A small network was shown many inputs. Here are its activations along a few directions, one row for each input.
Each table varies a few parts of the input and shows all the possible inputs, shuffled.
A made-up example of a description, with smaller parts first: one of 4 places along a line, together with either a single point or one of 11 places along a line or (one of 2 separate values, together with one of 8 places around a ring).
Shared parts are said once, and a part with two or three values counts as separate values.
(in the rows, 128 means zero)

Other details of the inputs vary at random and push rows far along two fixed directions, the same in every table; ignore that.

A family of inputs:
x1: [139 127 119 126 132 192 191 133 131 135 108 104 142 124]
x2: [137 173  79 115 131 204 196 126 136 134 118 117 139  87]
x3: [ 95 114 162 140 152  95  60 141 122 112 140 147 120 129]
x4: [151 127 124 124 131 191 184 140 125 133 105  97 146 125]
x5: [167 125 114 133  93  89 134 117 129 168 133 102 140 162]
x6: [165 120 110 108  94  85 140 113 130 152 137 114 135 145]
x7: [ 92 166 124 141 142 115  72 124 143 108 167 168 101 100]
x8: [138 128 118 138  94  76 147 110 121 153 124 124 109 153]
x9: [151 123 116 134  99  78 156 109 117 157 123 138 106 152]
x10: [ 86 121 168 114 171 204 127 163 128  65 109 136 123  87]
x11: [162 123 107 134  94  93 148 109 133 169 140 116 134 159]
x12: [162 119 108 120 106  75 126 106 125 163 126 114 147 156]
x13: [134 131 117 129 115 197 188 129 131 133 110  90 150 126]
x14: [111 108 133 119 153  95  62 136 152 103 145 150 125 128]
x15: [170 121 108 130 109  78 137 118 124 173 129 113 136 166]
x16: [102 114 154 118 151  87  72 140 128 100 135 154 110 127]
x17: [153 129 134 133  94  80 140 122 106 163 124 113 124 159]
x18: [154 122 102 136 102  78 136 108 132 176 131 115 136 165]
x19: [110 113 145 140 142 106  55 134 150 114 156 133 134 133]
x20: [157 125 128 108  93  78 154 114 105 151 126 118 119 143]
x21: [117 110 138 120 152 100  66 137 157 105 145 151 122 125]
x22: [111 118 163 131 158  99  74 137 131 107 134 158 118 129]
x23: [172 123 115 132  93  92 137 118 127 165 138 109 139 158]
x24: [ 89 117 145 150 142  97  76 133 139 105 133 156 105 132]
x25: [100 118 156 146 154 103  80 139 138 115 139 159 107 134]
x26: [162 118  98 131  98  89 152 105 138 159 131 131 121 153]
x27: [127 130 127 129 128 179 202 133 116 124  97 115 119 117]
x28: [ 98 119 157 149 137 106  78 134 136 111 148 155 110 134]
x29: [ 91 119 153 140 164 223 105 162 144  78 116 116 150 102]
x30: [ 90 163 109 127 162 226 117 142 155  79 140 151 132  67]
x31: [123 111 142 128 149 111  63 128 148 105 147 155 132 129]
x32: [ 89 117 155 149 147  99  68 136 134 113 137 154 114 136]
x33: [107 115 163 137 159 100  74 143 127 114 142 152 114 127]
x34: [ 98 119 161 122 137  97  69 138 133  94 140 144 112 124]
x35: [149 122 116  98 119 190 190 130 122 120 104 104 145 109]
x36: [128 179  97 117 131 199 204 128 113 135 110 119 121  88]
x37: [ 95 114 156 121 143  91  67 139 129  98 133 149 114 124]
x38: [156 125 134 125 100  82 151 116  99 165 133 113 126 147]
x39: [160 117 108 126 107  77 128 111 121 173 132 107 144 156]
x40: [164 126 131 129 108  78 152 124 106 168 120 123 119 158]
x41: [ 89 120 150 115 154 215 111 155 149  63 122 117 145  89]
x42: [115 112 139 130 158 102  60 131 148 107 143 149 136 133]
x43: [ 94 117 144 148 150  93  82 135 139 106 135 160 101 133]
x44: [138 176  90 126 100 100 152 102 118 163 140 128 112 123]
x45: [158 125 126 116 113  69 148 112  99 161 117 125 129 154]
x46: [134 131 136 112 121 173 190 128  94 128  89  98 147 119]
x47: [152 122 128 122 116  76 149 120  96 167 122 118 126 151]
x48: [124 131 128 131 111 185 200 129 113 117 104 111 123 115]
x49: [171 121 112 117 115  82 140 109 129 164 127 120 139 152]
x50: [157 120  91 131 106  72 149 106 137 166 129 125 123 161]
x51: [144 125 122 133 113  78 152 116 108 167 122 127 117 159]
x52: [162 120  97 132 107  77 151 108 142 166 130 127 120 157]
x53: [ 91 122 158 150 140 104  71 135 138 110 143 150 111 137]
x54: [158 116 103 109 101  72 131 111 129 159 126 114 137 150]
x55: [151 125 125 123 124 198 180 137 121 128 109 102 147 121]
x56: [ 81 123 141 141 153 221 120 150 161  67 122 125 134  96]
x57: [153 130 133 120  99  74 142 109 105 157 122 115 130 153]
x58: [148 171  87 123 106  99 155 104 114 165 140 142 107 122]
x59: [114 113 138 144 146 117  71 131 156 114 151 157 121 136]
x60: [109 113 163 135 150 107  74 139 122 110 144 155 115 125]
x61: [ 92 122 154 126 160 219 107 149 145  68 121 117 155  95]
x62: [143 129 141 122 120 189 195 139  96 129  97 108 134 121]
x63: [139 134 141 111 115 184 198 128  95 122 101  98 144 114]
x64: [110 120 165 146 135 104  69 144 127 108 146 149 115 135]
x65: [166 120 114 126  99  90 137 112 122 167 143 107 141 150]
x66: [ 85 165 113 131 156 227 115 141 159  74 148 144 137  65]
x67: [137 131 137 122 128 183 197 144  94 131  92  99 138 124]
x68: [134 127 114 125 132 193 192 132 126 134 105  99 147 126]
x69: [126 177  91 115 130 196 205 125 107 133 107 116 125  90]
x70: [ 85 163 116 141 150 108  60 127 141 111 153 168 103 103]
x71: [ 77 118 136 141 162 219 117 151 156  69 116 128 136  96]
x72: [128 133 142 119 119 187 193 136  95 130 101  87 143 114]
x73: [113 117 162 130 149 103  72 133 126 103 138 162 119 128]
x74: [119 108 143 134 150 114  64 134 145 113 153 148 129 127]
x75: [119 114 145 133 140 106  57 128 151 103 154 146 136 130]
x76: [156 165  62 119 109  92 148 103 136 170 142 134 128 127]
x77: [ 91 115 150 129 178 218 113 158 138  78 122 120 148  94]
x78: [130 176  80 117 116 209 191 119 136 129 121 106 146  87]
x79: [154 124 123 131 101  83 156 110 109 168 125 133 115 157]
x80: [128 172  74 117 122 204 187 121 131 133 113 110 149  88]
x81: [136 127 109 128 110 198 198 126 135 120 111 102 140 116]
x82: [109 113 158 119 143 103  77 137 130  96 138 160 108 121]
x83: [101 118 162 146 144  96  61 146 125 111 135 149 119 137]
x84: [168 118 113 123 116  84 140 115 126 171 133 114 135 152]
Description of these inputs: one of 2 separate values, together with one of 6 places around a ring, together with either a single point or one of 6 places along a line.
Question: The inputs of x71 and x24 match in every part but the choice among 2 separate values. If x12 is changed in the same way as x71 into x24, which row does it become?
Answer: x46
Question: The inputs of x9 and x26 match in every part but the choice among 2 separate values. If x32 is changed in the same way as x9 into x26, which row does it become?
Answer: x18
Question: The inputs of x52 and x27 match in every part but the choice among 2 separate values. If x19 is changed in the same way as x52 into x27, which row does it become?
Answer: x72
Question: List by row number the other rows that have the choice among 2 separate values and the place on the ring of 6 in common with x33.
Answer: x10, x22, x25, x27, x36, x40
Question: Which other rows does x70 become when the choice among 2 separate values takes its other values? List them by row number.
Answer: x80
Question: Which other rows does x10 become when the choice among 2 separate values takes its other values? List them by row number.
Answer: x21
Question: Which other rows does x40 become when the place on the ring of 6 takes its other values? List them by row number.
Answer: x17, x62, x64, x67, x83

A family of inputs:
x85: [178 118 123 136  83  59 170 113 109 181 133 120 109 176]
x86: [132  84 115 145 136  78  15 128 211 122 171 145 154 159]
x87: [139 120 131 107 141 201 216 139  93 125  80  92 155 111]
x88: [191 147  87 101  94 102 180 114 107 181 129 107 135 138]
x89: [127 135 125 127 158  77  47 128 150 134 159 167 118 134]
x90: [ 60 111 165 138 164 192 113 160 142  65 113 146 110 104]
x91: [117 145 131 148 128  75  50 130 146 132 175 152 120 133]
x92: [ 71 111 165 153 174 197 112 161 136  69 113 151 119 114]
x93: [150 120 143  92 123 203 216 127  89 119  93  91 153 101]
x94: [118 128 122 146 125  67  61 111 153 127 170 175 103 133]
x95: [164 161  89 115  78  86 169  97 116 166 129 104 136 142]
x96: [125 131 121 157 127  66  66 126 157 136 171 168  97 138]
x97: [111 110 153 141 121  44  62 123 143 116 146 171  94 156]
x98: [146 124 138  89 122 195 218 131  95 114  82  89 150 102]
x99: [ 79 119 178 134 153 201  90 153 122  69 128 129 135  95]
x100: [137  59 145 151 135  61  19 127 182 115 162 128 147 182]
x101: [174 121 121 140  98  71 172 111 110 188 119 123 113 180]
x102: [ 76 107 168 111 180 183 103 160 131  63 112 134 132  89]
x103: [ 78 136 133 108 178 196  94 154 148  65 128 143 129  79]
x104: [126 133 130 131 122 208 213 138  89 135  77  84 155 119]
x105: [119 117 162 152 128  60  44 140 129 130 160 144 113 149]
x106: [152 155  80 118  88  89 179  99 116 179 125  96 131 143]
x107: [122 144  96 137 135 225 219 128 124 123  94 112 133 101]
x108: [134 150 104 136 131 229 219 130 126 135  99 110 133 105]
x109: [ 79 111 178 137 157 201 108 151 134  62 128 150 118 104]
x110: [191 120 123 105  95  74 182 117  95 183 120 100 133 155]
x111: [170 131 124 136  97  78 164 112  97 193 115 101 134 169]
x112: [154 152  82 133 101  94 170  99 113 183 126 109 138 146]
x113: [ 61 120 166 135 160 192  95 161 128  73 112 124 128  98]
x114: [113 145 128 151 144  79  50 123 149 141 164 157 121 139]
x115: [ 73 124 173 133 152 195  91 158 128  63 114 128 130  95]
x116: [ 96 137 145 109 165 204  88 147 139  65 138 150 138  74]
x117: [130 158 115 113 111 226 202 124 110 123 117  93 156  93]
x118: [176 142  76 107 111  91 175 104 110 181 120 118 137 142]
x119: [115 136 116 144 123  57  68 112 161 119 156 170  96 133]
x120: [155 141  73 125  88  76 188  96 130 180 124 117 106 147]
x121: [135 109 157 132 153  47  56 130 131 138 145 155 118 153]
x122: [188 151  82  90  85  85 179 101 111 168 117 113 135 135]
Question: The inputs of x101 and x108 match in every part but one. If x110 is changed in the same way as x101 into x108, which row does it become?
Answer: x88
Question: What do these inputs look like to the network?
Answer: one of 2 separate values, together with either a single point or (one of 3 separate values, together with one of 6 places around a ring)
Question: Start at x106 and move only the place on the ring of 6, one step at a time. The first step leads to x95. Which rows follow, in order?
Answer: x117, x91, x114, x112
Question: Which other rows does x92 become when the choice among 3 separate values takes its other values? List them by row number.
Answer: x87, x104
Question: Which other rows does x119 become when the choice among 2 separate values takes its other values? List them by row number.
Answer: x97

A family of inputs:
x123: [152 145 109 157  89  85 137 106 117 174 148 127 116 151]
x124: [165 144 102 110  70  82 182  90  95 171 123 118 124 141]
x125: [119 114 127 111 142 153 159 132 125 108 105 142 115 113]
x126: [122 108 124 145 107  84  93 120 162 135 146 120 128 161]
x127: [160 111 109 135 110  82 155 113 141 162 133 140 103 159]
x128: [113 157 124 118 132 217 192 147 122 113 113 103 126  89]
x129: [149 117 126 115 148  84  70 121 140 134 151 140 145 132]
x130: [107 104 131 121 122  74  79 120 144 115 131 134 129 141]
x131: [108 117 120 148 130 172 136 141 142 117 119 100 145 136]
x132: [132 127 130 131 151 230 147 152 138 108 123 104 157 104]
x133: [154 138 121 118 137 166 139 131 125 141 124 111 157 124]
x134: [177 120  99 112  88  75 202 104 118 166 109 128 107 158]
x135: [133 115 134 100 144 116  82 133 139 106 142 142 143 115]
x136: [158 122 122 114 122 168 144 133 144 129 139 108 150 121]
x137: [111 116 131 150 160 173 140 146 143 111 121 145 114 125]
x138: [147 125 117 143 138  86 135 117 127 162 121 149 113 155]
x139: [170 148 101 120  86  89 182  89  93 183 125 115 136 143]
x140: [151 124 129 105 122 166 146 132 133 109 124 114 147 111]
x141: [ 88 115 146 157 154  93  38 135 155 112 141 148 132 146]
x142: [131 157 108 134 127 154 172 141 112 153 119 111 125 116]
x143: [ 94 156 136 145 162  89  52 141 133 129 148 162 112 123]
x144: [109 137 144 147 115 139 102 125 140 110 157 145 115 122]
x145: [109 114 131 123 114 160 142 134 141  97 109 107 137 121]
x146: [109 156 122  94 137 200 183 142 101 104  99 107 128  79]
x147: [ 96 133 153 144 121  88  48 124 144  89 166 172 101 122]
x148: [122 108 121 136 129  73  88 113 138 139 132 124 138 148]
x149: [103 152 140 149 138 168 117 128 119 118 132 140 130 111]
x150: [162 156  93 104 111  75 173 106  95 182 120 111 132 136]
x151: [109 113 137 128 171 160 134 135 134 103 111 149 124 116]
x152: [101 153 131 114 137 153 125 143 125  95 126 130 115  95]
x153: [105  70 249 139 154 111  77 173  80  94 112 124 122 154]
Question: What do these inputs look like to the network?
Answer: either a single point or (one of 5 separate values, together with one of 6 places around a ring)
Question: Which other rows does x148 become when the choice among 5 separate values takes its other values? List them by row number.
Answer: x129, x139, x150, x151
Question: Which other rows does x136 become when the place on the ring of 6 takes its other values? List them by row number.
Answer: x129, x132, x133, x135, x140
